A small network was shown many inputs. Here are its activations along a few directions, one row for each input.
In each table, some parts of the input vary, and every possible input appears once, in random order.
Descriptions start from the smaller parts, as in this example, which fits no table here: one of 6 places along a line, together with either a single point or one of 9 places along a line or (one of 2 separate values, together with one of 5 places around a ring).
Shared parts are said once, and a part with two or three values counts as separate values.
In the rows, zero is written as 128.

Other details of the inputs shift rows strongly along three fixed directions, in all tables alike. That doesn't count.

Rows:
row 1: [119 129 138 135 125 117 127 125 143 113 132 133]
row 2: [121 130 141 137 125 126 123 120 148 120 128 126]
row 3: [130 135 116 115 134 130 123 132 133 130 142 127]
row 4: [128 135 114 146 139 132 140 129  48 141  95 111]
row 5: [119 128 148 140 122 126 125 119 149 116 125 128]
row 6: [122 124 140 144 125 112 122 120 147 118 130 125]
row 7: [147 142  82  68 145 135 118 154 131 147 173 134]
row 8: [132 136 122 113 132 135 123 132 134 132 139 128]
row 9: [130 134 116 115 133 122 123 135 130 128 143 127]
row 10: [139 126 107 111 107 135 106 134 135 136 127 134]
row 11: [113 132 156 146 122 125 127 115 153 111 118 142]
row 12: [129 134 119 114 132 133 128 133 133 128 139 133]
row 13: [ 95 164 144 161 127 136 124 112  88 101  78 139]
row 14: [148  93 129 135 136 128 161 134 100 152 123 115]
row 15: [152  74 136 140 100 115 132 130 144 148 127 119]
row 16: [129 133 118 114 133 129 129 134 133 128 138 134]
row 17: [ 67 250 101 134 134 146  74 118  49  75  69 152]
row 18: [131 138 112 108 136 132 128 138 129 130 141 137]
row 19: [127 134 127 117 132 137 130 130 136 129 132 135]
row 20: [125 134 123 124 132 119 119 131 131 123 138 128]
row 21: [115 130 150 141 123 127 128 119 152 113 121 137]
row 22: [134 140 105 108 137 128 118 135 131 135 146 128]
row 23: [127 132 116 141 138 137 148 133  49 138  95 117]
row 24: [126 117 140 143  97 126 108 119 150 120 110 133]
row 25: [128 133 117 115 133 124 126 134 129 126 141 130]
row 26: [131 136 124 112 132 137 124 133 134 131 138 130]
row 27: [111 172 113 132 135 144 117 125  70 119  95 126]
row 28: [128 131 123 119 133 124 130 134 132 125 136 136]
row 29: [134 126 111 121 105 125 105 131 136 128 124 134]
row 30: [130 135 127 117 131 134 124 130 135 130 136 128]
row 31: [127 133 124 119 132 132 130 131 134 127 134 136]
row 32: [129 131 120 114 134 124 129 135 130 127 139 136]
row 33: [130 134 115 115 134 126 123 133 132 129 142 126]
row 34: [120 124 142 144 125 111 122 121 145 115 130 126]
row 35: [143  83 147 147 126 113 148 123 147 141 138 109]
row 36: [156  88 114 135 109 128 136 133 100 155 112 113]
row 37: [114 128 148 142 123 114 126 124 146 109 125 140]
row 38: [146  99 137 134 134 142 160 130 106 153 117 117]
row 39: [112 133 149 146 122 121 126 117 152 108 122 142]
row 40: [124 137 126 121 130 131 125 128 136 124 134 131]
row 41: [127 133 133 129 128 127 121 123 147 126 133 128]
row 42: [112 150 126 123 129 119 112 131 132 111 134 137]
row 43: [124 117 134 144  97 112 104 123 146 114 115 136]
row 44: [120 127 141 172 129 134 146 113  66 130  80 106]
row 45: [118 147 120 120 133 120 110 132 130 118 138 134]
row 46: [121 129 137 140 125 118 122 122 145 117 132 125]
row 47: [129 133 116 149 138 142 144 126  52 141  93 107]
row 48: [128  97 156 164 124 117 154 120 113 129 107 118]
row 49: [148  97 126 141 134 129 153 128 102 153 123 103]
row 50: [142  90 155 162 124 129 156 115 117 147 108 104]
row 51: [140  88 160 152 121 123 148 117 151 140 128 111]
row 52: [127 134 128 117 130 137 128 130 135 128 133 133]
row 53: [115 152 126 124 129 128 113 125 135 113 130 133]
row 54: [111 172 115 133 135 144 117 124  70 120  94 127]
row 55: [133 137 113 103 136 138 129 137 133 135 143 136]
row 56: [151 142  85  59 147 151 123 155 138 155 171 142]
row 57: [140 133 106  92 137 140 127 142 139 142 155 134]
row 58: [154  91 123 133 108 140 136 129 105 158 107 114]
row 59: [150  98 124 136 136 134 153 129 103 156 125 105]
row 60: [150  74 141 149  97 120 133 121 152 144 121 116]
row 61: [142 135 106  95 138 139 121 139 139 144 153 128]
row 62: [121 148 118 115 134 124 120 134 130 120 135 145]
row 63: [129 134 116 114 134 127 124 134 132 128 141 127]
row 64: [122 121 141 145  97 124 106 117 152 116 109 134]
row 65: [117 130 151 139 121 127 126 119 150 114 124 131]
row 66: [123 153 110 104 135 135 119 135 132 122 140 143]
row 67: [148  95 127 136 134 135 156 130 102 154 124 106]
row 68: [117 108 171 167 114 115 131 108 164 112 118 120]
row 69: [163 102 105  93 144 152 157 147 107 173 145 119]
row 70: [119 149 125 120 130 132 115 127 135 119 131 132]
row 71: [133 133 110 105 136 125 123 140 128 132 149 130]
row 72: [129 133 126 118 131 134 125 130 136 130 136 128]
row 73: [112 132 145 144 121 117 125 119 149 106 125 133]
row 74: [153  97 127 116 133 138 150 135 131 156 142 116]
row 75: [116 109 165 165 118 103 128 113 156 110 123 122]
row 76: [115 129 149 140 122 127 127 118 151 113 123 133]
row 77: [125 133 125 120 131 121 126 133 132 121 137 135]
row 78: [128 131 121 119 132 127 127 131 134 126 138 128]
row 79: [118 131 140 136 124 123 124 121 148 114 130 131]
row 80: [132 134 114 115 135 120 119 133 130 131 143 129]
row 81: [133 137 114 117 134 129 120 131 134 132 141 128]
row 82: [130 134 119 116 134 129 130 133 133 129 137 139]
row 83: [152  98 132 117 135 140 154 133 131 157 137 126]
row 84: [129 133 119 115 134 125 128 135 131 126 139 135]
row 85: [121 133 136 127 127 129 127 126 149 119 132 139]
row 86: [132 132 113 135 142 138 150 135  50 145  98 124]
row 87: [128 139 123 124 131 129 120 126 136 128 134 128]
row 88: [116 129 145 142 125 113 126 122 146 110 126 142]
row 89: [130 134 122 120 131 131 122 129 135 130 138 126]
row 90: [127 130 122 119 132 120 123 135 131 128 142 128]
row 91: [116 128 144 148 124 111 121 119 146 111 127 126]
row 92: [113 134 150 143 121 125 123 117 150 110 122 132]
row 93: [117 126 142 142 123 111 123 122 145 112 132 128]
row 94: [124 125 130 146 132 128 144 128  77 132 103 117]
row 95: [113 133 153 141 121 127 125 117 151 109 120 135]
row 96: [112 133 154 143 122 126 125 118 153 109 119 139]
row 97: [134 138 107  92 135 125 118 142 145 130 161 138]
row 98: [148  96 129 136 134 137 156 129 103 155 123 106]
row 99: [125 138 127 120 131 133 129 128 136 126 132 141]
Description of these inputs: one of 9 places along a line, together with either a single point or one of 10 places along a line.
The inputs of row 52 and row 95 match in every part but the place on the line of 9. If row 24 is changed in the same way as row 52 into row 95, which row does it become?
> row 58
The inputs of row 76 and row 73 match in every part but the place on the line of 9. If row 41 is changed in the same way as row 76 into row 73, which row does it become?
> row 22
Which other rows does row 19 become when the place on the line of 9 takes its other values? List them by row number.
> row 16, row 32, row 48, row 55, row 56, row 66, row 69, row 84
Which other rows does row 67 become when the place on the line of 10 takes its other values? List them by row number.
> row 3, row 12, row 31, row 39, row 47, row 59, row 66, row 79, row 81
List by row number the other rows that have the place on the line of 9 in common with row 80.
> row 14, row 20, row 32, row 34, row 43, row 71, row 77, row 88, row 93, row 97

Rows:
row 100: [141 103 139 138 123 142 150 124 114 142 114 107]
row 101: [128 128 127 127 133 131 138 132 103 131 122 121]
row 102: [145  98 130 131 121 132 143 131 111 148 122 114]
row 103: [120 135 139 135 134 127 129 122 141 121 133 127]
row 104: [156 134  80  76 142 144 125 151 117 161 158 134]
row 105: [146 121 107 130 136 144 143 134  66 157 107 109]
row 106: [124 128 137 134 132 121 130 124 142 120 134 129]
row 107: [135 109 137 141 123 127 139 124 130 135 118 128]
row 108: [120 129 139 138 127 117 128 124 140 115 129 131]
row 109: [153 118 104  88 147 136 138 145 143 156 169 128]
row 110: [136 113 135 139 128 131 137 123 128 140 121 122]
row 111: [130 110 145 143 132 127 149 124 129 132 123 127]
row 112: [ 93 188 114 129 119 123  83 123 119  89 111 147]
row 113: [129 130 126 128 122 122 116 126 142 125 132 130]
row 114: [121 129 137 133 128 120 129 127 141 116 131 135]
row 115: [149 134  96  76 150 148 137 151 117 155 159 133]
row 116: [157 112 104  88 134 137 131 145 146 156 159 137]
row 117: [122 128 134 133 117 127 121 125 142 121 124 137]
row 118: [126 128 131 133 120 121 119 125 143 120 126 135]
row 119: [120 131 140 135 133 125 133 124 140 118 128 137]
row 120: [110 135 137 153 126 118 129 121 109 111 109 125]
row 121: [125 127 132 132 117 122 119 126 142 119 125 137]
row 122: [120 127 141 135 125 119 128 126 140 116 129 131]
row 123: [ 96 192 117 126 128 135  92 122 115  97 108 150]
row 124: [135 110 134 140 121 126 137 124 131 135 122 127]
row 125: [151 115 102 118 138 153 154 141  57 166 107 116]
row 126: [127 130 130 138 140 133 146 125 100 133 114 125]
row 127: [124 131 138 126 118 134 121 123 147 118 127 124]
row 128: [107 193  97 118 140 167 119 130  35 121  78 128]
row 129: [123 132 136 127 121 131 121 126 141 122 125 137]
row 130: [125 135 133 129 126 131 118 124 145 126 129 132]
row 131: [126 127 131 132 116 120 117 126 141 120 126 135]
row 132: [123 131 137 133 131 119 126 123 142 120 135 127]
row 133: [125 134 131 131 123 128 118 123 143 125 129 131]
row 134: [118 126 136 136 124 115 125 127 140 114 131 131]
row 135: [123 129 128 122 115 123 112 130 144 120 133 132]
row 136: [126 132 131 130 123 125 115 125 145 123 130 128]
row 137: [125 124 127 127 115 121 116 129 142 122 131 132]
row 138: [119 125 136 132 124 118 126 128 141 117 133 129]
row 139: [131 132 121 132 131 136 131 127 104 137 113 127]
row 140: [130 109 144 139 128 124 144 127 129 129 125 122]
row 141: [123 130 132 130 130 119 123 126 143 121 139 124]
row 142: [153 116 104  89 145 130 137 146 144 153 168 129]
row 143: [123 126 130 127 114 121 114 129 142 119 130 132]
row 144: [141  95 135 147 131 121 154 125 109 143 123 107]
row 145: [125 127 127 132 118 117 115 125 142 120 130 131]
row 146: [137 112 131 149 125 128 139 123 102 140 108 112]
row 147: [130 117 144 141 138 131 145 121 130 135 127 120]
row 148: [123 126 138 133 126 119 129 127 140 118 131 132]
row 149: [132 111 137 137 118 129 135 125 129 133 120 127]
row 150: [125 135 129 128 124 130 116 125 144 125 131 131]
row 151: [121 131 139 136 132 121 128 122 141 119 132 128]
row 152: [146 130  99  81 128 131 111 147 153 141 164 141]
row 153: [124 129 134 127 118 130 121 126 141 123 127 135]
row 154: [119 126 137 128 124 120 125 129 142 117 136 128]
row 155: [113 190  85  92 151 152 115 144  68 124 118 147]
row 156: [130 123 132 136 119 119 122 123 138 125 126 129]
row 157: [125 132 130 132 123 126 119 123 143 123 128 133]
row 158: [128 131 126 135 140 135 143 126  99 135 119 119]
row 159: [119 130 142 130 128 128 132 126 140 119 131 132]
row 160: [127 126 131 126 117 124 118 128 140 122 129 133]
row 161: [138 100 141 148 135 127 159 122 111 143 120 113]
row 162: [135 111 139 138 133 123 142 125 130 135 132 115]
row 163: [128 127 135 129 133 123 128 126 138 127 137 122]
row 164: [136 108 134 141 119 121 133 125 129 134 121 123]
row 165: [141 135 104  83 140 133 123 146 156 138 170 143]
row 166: [127 122 137 155 123 131 137 117 103 132 101 118]
row 167: [120 130 139 128 128 124 128 128 140 117 132 132]
row 168: [127 132 130 137 142 136 144 124 100 135 115 122]
row 169: [164 102  97 123 142 149 160 140  50 178 110 100]
row 170: [124 125 128 130 115 118 115 127 142 119 129 134]
row 171: [122 129 136 134 130 119 129 126 141 117 131 133]
row 172: [142 113 118 126 126 137 141 135  92 147 114 119]
row 173: [132 114 143 137 121 141 141 121 131 133 118 116]
row 174: [132 109 139 136 117 134 135 123 131 131 121 110]
row 175: [ 94 175 129 157 132 127 118 116  70  98  83 131]
row 176: [127 131 125 126 121 122 111 127 145 123 135 127]
row 177: [121 134 141 134 136 128 131 122 142 122 132 131]
row 178: [128 106 141 140 124 120 140 127 129 128 127 119]
row 179: [126 129 127 130 120 120 113 125 143 122 132 127]
row 180: [126 134 129 127 122 125 112 126 145 123 132 128]
row 181: [130 128 128 136 142 136 146 126 100 136 117 122]
row 182: [125 131 131 133 125 126 123 124 140 124 125 137]
row 183: [124 126 128 134 116 118 115 126 141 119 128 132]
row 184: [124 128 134 130 121 129 123 126 140 123 124 139]
row 185: [120 128 140 132 125 120 127 127 140 116 131 131]
row 186: [153 120 106  89 147 138 137 144 143 156 169 125]
row 187: [122 131 138 136 130 118 127 123 141 118 132 128]
row 188: [128 111 145 141 128 127 146 125 128 130 124 123]
row 189: [145 133 100  77 129 135 112 148 156 141 166 141]
row 190: [ 96 172 133 139 132 134 118 122 100  99 101 143]
row 191: [116 186  88  93 134 135  91 139 114 113 132 151]
row 192: [127 119 135 133 118 123 124 126 139 125 124 132]
row 193: [143 100 130 138 122 126 135 127 124 145 128 109]
row 194: [130 126 125 135 137 133 145 129 100 135 118 124]
row 195: [134 109 135 139 119 127 136 125 130 135 121 128]
row 196: [127 129 131 133 122 122 118 124 144 122 128 132]
row 197: [131 109 137 142 129 119 140 125 129 131 130 115]
row 198: [103 193  99  97 140 140 100 139 108 106 129 153]
row 199: [125 123 134 139 131 123 131 125 126 127 130 116]
row 200: [123 132 138 134 132 122 128 123 142 120 134 127]
row 201: [142 136  98  82 142 127 116 145 155 139 176 132]
row 202: [122 132 138 133 133 124 127 124 142 120 135 126]
row 203: [121 121 143 138 127 121 134 125 139 120 127 130]
row 204: [136 114 133 136 122 125 128 125 133 136 127 119]
The inputs of row 158 and row 132 match in every part but one. If row 117 is changed in the same way as row 158 into row 132, which row does it become?
> row 152
The inputs of row 196 and row 112 match in every part but one. If row 100 is changed in the same way as row 196 into row 112, which row does it become?
> row 174
What do these inputs look like to the network?
> one of 5 places along a line, together with either a single point or (one of 2 separate values, together with one of 10 places along a line)
Which other rows does row 106 become when the place on the line of 10 takes its other values? List them by row number.
> row 114, row 140, row 142, row 151, row 167, row 171, row 200, row 202, row 203
Which other rows does row 103 become when the choice among 2 separate values takes its other values? List them by row number.
> row 150
Which other rows does row 115 become when the choice among 2 separate values takes its other values? List them by row number.
> row 129
Which other rows does row 155 become when the place on the line of 5 takes its other values? List them by row number.
> row 122, row 138, row 198, row 203
Which other rows does row 191 become when the place on the line of 5 takes its other values? List them by row number.
> row 104, row 145, row 156, row 182
